A small network was shown many inputs. Here are its activations along a few directions, one row for each input.
In each table, some parts of the input vary, and every possible input appears once, in random order.
A made-up example of a description, with smaller parts first: values(3) and (point or line(11) or (line(6) and ring(8))).
Shared parts are said once, and a part with two or three values counts as separate values.
In the rows, zero is written as 128.

Other details of the inputs vary at random and push rows far along two fixed directions, the same in every table; ignore that.

Table:
R1: [114  95 112 165 140 157 182  94 151 116 152 126 129 103 103 173]
R2: [139 131  96 113 129  22 157 115  84  84  46  93 114 192  34 177]
R3: [135 153 132  91 138 117  47 154  91 127 138 132 117 123 150  88]
R4: [124 110 137 154 136 187 133 136 150 146 175 137 142  86 175 113]
R5: [102  91 133 170 117 154 165  92 159 127 151 127 128 106 104 183]
R6: [128 124 109 142 138 124 130 122 122 112 135 134 119 122 106 155]
R7: [110 144  87  96 128  26 114  98  73  73  84 121  98 169  18 203]
R8: [120 145  81 105 145  30 130 115  84  69  89 126  99 174  23 197]
R9: [114 113 154 144 125 190 137 141 159 145 174 131 148  88 170 125]
R10: [138 165 153  95 130 138  65 166 111 130 152 131 141 119 159  92]
R11: [119 115 151 143 122 184 132 139 167 143 176 125 146  90 172 127]
R12: [110  99 132 165 126 157 174 107 165 124 150 125 133 108 105 188]
R13: [144 133  99 122 127  19 144 123  87  92  46  99 112 194  41 179]
R14: [138 162 148  75 111 118  89 146  79 122 109 137 106 163 172  75]
R15: [140 109 135 144 123 106 157 137 129 134  98 103 141 146 125 131]
R16: [142 158 159  92 105 143 101 143  92 137 127 136 119 153 183  66]
R17: [122 142  96  93 112  42 164  88  64  80  64 124  81 200  50 181]
R18: [134  82 139 180 118 135 196 112 173 145 120  96 147 131 135 153]
R19: [159 149 160 110 122 125  91 172 111 141 111 106 152 143 171  57]
R20: [151 173 114  82 139 115  88 159 125 148  76 145 137 142 148  50]
R21: [118 115 163 152 120 181 120 120 157 152 177 130 149  93 164 118]
R22: [112 108 152 146 113 181 121 125 161 146 176 128 141  87 172 119]
R23: [137 165 136  90 144 111  56 173 101 114 138 140 125 132 152  89]
R24: [140 163 126  95 146 117  55 162  95 118 138 137 123 124 155  90]
R25: [130 107 102 164 131 151 206  98 187 157  88 139 139 121 101 136]
R26: [144 172 140  93 140 109  56 172  98 120 143 139 132 136 147  84]
R27: [105 100 128 152 129 157 183 101 158 114 149 120 134 108  98 185]
R28: [128 111 134 155 133 182 130 133 159 144 178 131 140  87 177 114]
R29: [123 107 158 140  97 191 169 116 149 150 153 130 124 122 197 101]
R30: [121 101 140 152 125 183 123 124 157 154 178 126 133  86 173 113]
R31: [141 153 142 103 133 134  55 152 100 140 152 132 128 117 158  79]
R32: [119 135  77 105 140  35 120  96  73  84  89 120  91 164  23 196]
R33: [123 112 144 152 130 178 133 143 167 141 179 133 142  95 175 114]
R34: [124 151 152  94 125 137  53 154 109 127 148 135 131 112 166  88]
R35: [156 153 149  94 129 101  78 176  98 126  93 107 139 152 161  67]
R36: [132 168 143  81 136 116  55 168 101 116 135 131 129 128 150 101]
R37: [125 121 133 125 102 131 166 106 109 118 109 133 102 157 126 139]
R38: [118 113 115 139 134 117 124 114 119 133 139 129 118 120 110 154]
R39: [114  88 119 171 130 150 162  93 149 133 149 126 118 108 102 176]
R40: [100  90 133 170 121 147 165  93 158 137 154 128 134 105 114 182]
R41: [114  95 125 174 135 150 176 111 164 121 152 133 128 114 106 177]
R42: [112  95 125 174 139 141 176 111 162 131 156 133 134 114 114 178]
R43: [126 103 104 169 134 147 212  96 189 167  94 139 145 120 111 140]
R44: [124 104 101 156 133 158 221  89 185 149  90 133 141 118  95 133]
R45: [155 194 129  69 142 102  15 184  66 118 136 140 127 134 160  55]
R46: [121 118 133 127 106 125 170 105 111 129 115 134 109 155 136 141]
R47: [139 136  94 129 131 108 158 117 160 151  79 136 135 141 111 117]
R48: [157 177 119  90 135 118  93 156 127 158  83 144 145 142 145  46]
Each input here is: line(6) and (values(3) or ring(5)).
Q: The inputs of R14 and R37 match in every part but the line(6) part. If R20 is changed in the same way as R14 into R37, which row does it become?
A: R25
Q: The inputs of R41 and R42 match in every part but the line(6) part. If R5 is changed in the same way as R41 into R42, which row does it become?
A: R40
Q: Change only the ring(5) part in R7. List by row number the other rows that result.
A: R1, R8, R27, R32
Q: Change only the line(6) part in R15. List by row number the other rows that result.
A: R2, R13, R18, R19, R35
Q: Which other rows agree with R45 in the line(6) part? List them by row number.
A: R10, R16, R19, R21, R26, R31, R48
Q: Change only the values(3) part in R18. List by row number the other rows that result.
A: R29, R47

Table:
R49: [139 132 130 127 152 122  76 158 128 133 147 125 141 106 131 117]
R50: [144 105 148 170 140 176 150 138 204 166 146 121 159  92 165  98]
R51: [133 177 106  75 138  62  57 159  61  83 108 140 104 155  92 121]
R52: [124 115 120 136 131 141 129 105 135 127 149 134 135 116 109 152]
R53: [123 106 168 157 105 195 174 123 167 154 141 123 146 110 177 106]
R54: [134 132  94 136 138  68 183  97 128 111  83 126 110 168  54 186]
R55: [147 151 145  86 123 196  80 175 144 160 143 157 151 100 220  21]
R56: [121 121 143 136 118 116 126 121 105 119 152 117 111 135 136 147]
R57: [106 112 127 140 125  92 141 106 106 115 127 117 104 146  82 186]
R58: [119 123 100 135 120  75 174 102 118 111  78 111 109 156  69 172]
R59: [122  82 139 177 126 206 206  86 199 165 147 133 162  97 153 132]
R60: [134 158 106  96 133 105  71 143 103 115 128 145 117 131 116 126]
R61: [120 102 131 174 121 121 199  95 133 132 109 109 120 150 120 167]
R62: [127 177 134  47 122 116  27 184  62 102 135 133 123 129 169  62]
Q: What is each input in this table made of?
A: values(2) and (point or line(6))
Q: Change only the line(6) part in R61. List by row number the other rows that result.
A: R53, R54, R55, R58, R59

Table:
R63: [116 100 130 159 134 161 152 105 148 138 160 130 129 102 129 149]
R64: [114  95 127 158 133 156 144 108 152 136 157 124 130  97 126 152]
R65: [128 129 161 131 128 177 109 146 144 138 168 129 142 104 180 100]
R66: [152 159 125  91 133  89  90 168  96 117  90 116 133 152 129  84]
R67: [146 192 103  59 137  25  19 166  34  94  92 131 103 172  92 111]
R68: [118 100 115 169 130 105 170  89 138 125 138 124 115 139  96 202]
R69: [127 115 148 139 127 170  96 145 140 145 169 125 140  92 171  99]
R70: [155 193  89  43 133  31  52 174  39  86  50 124 106 181  82  84]
R71: [122 128 154 126 127 182 113 151 142 135 165 134 144  95 166 101]
R72: [138 198  99  39 127  31  35 165  31  77  89 138  92 178  90 111]
R73: [130 131 159 113 108 170 135 145 135 140 126 129 137 125 174  82]
R74: [124 120 156 135 127 172 102 150 149 139 169 120 150  92 172 102]
R75: [121 112 141 145 130 178 132 120 143 138 166 136 128  99 162 118]
R76: [119 105 144 163 133 152 154 114 159 136 160 122 144 110 131 157]
R77: [123 129 157 125 125 185 115 149 143 133 164 136 139 100 174 100]
R78: [129 100  81 159 141  60 195  82 127 112  73 112 112 164  41 200]
R79: [133  90 108 179 134 104 195  95 153 133 103 111 129 143  87 172]
R80: [129 112 101 169 137  93 182  84 161 147 100 132 127 147  81 183]
R81: [134 159 137  93 126 103  79 157  95 113 134 129 123 143 145 112]
R82: [128 152 120  90 130 117  70 154  96 111 130 128 123 118 122 109]
R83: [128 110 143 136 112 168 155 115 137 147 128 127 129 121 165 101]
R84: [124 121 145 125 123 181 115 138 130 140 169 137 126 101 182  96]
R85: [145 150 135  95 113 101  94 144  88 130 100 125 118 156 146  89]
R86: [122 103 138 166 130 155 148 108 152 140 159 129 129 113 140 150]
R87: [108 100 116 162 133 113 168  99 153 115 131 119 130 122  76 204]
R88: [121 126 146 124 126 185 112 142 137 134 168 136 138  92 163  93]
R89: [117 102 116 152 113 112 202  79 141 123  99 121 117 153  82 180]
R90: [138 138 146 131 129 168 128 143 165 160 134 136 153 111 176  82]
R91: [128 159 134  88 124 113  84 160  95 107 131 136 120 138 140 111]
R92: [123 128 148 122 124 187 114 139 137 132 166 138 132  97 169  95]
R93: [124 116 110 146 122  49 188  81 123 112  76 110 113 185  53 210]
R94: [132 136 145 127 127 185 135 147 170 160 135 144 152 104 177  78]
R95: [144 150 128  95 129 118 105 169 108 118  97 123 134 139 137  77]
R96: [122 114  80 161 141  68 192  70 148 131  82 133 115 158  49 205]
R97: [119 109  99 164 133 118 202  79 172 139 103 136 129 136  77 183]
Q: What is each input in this table made of?
A: ring(5) and (values(3) or line(4))
Q: The inputs of R71 and R67 match in every part but the ring(5) part. If R91 is changed in the same way as R71 into R67, which row does it become?
A: R68
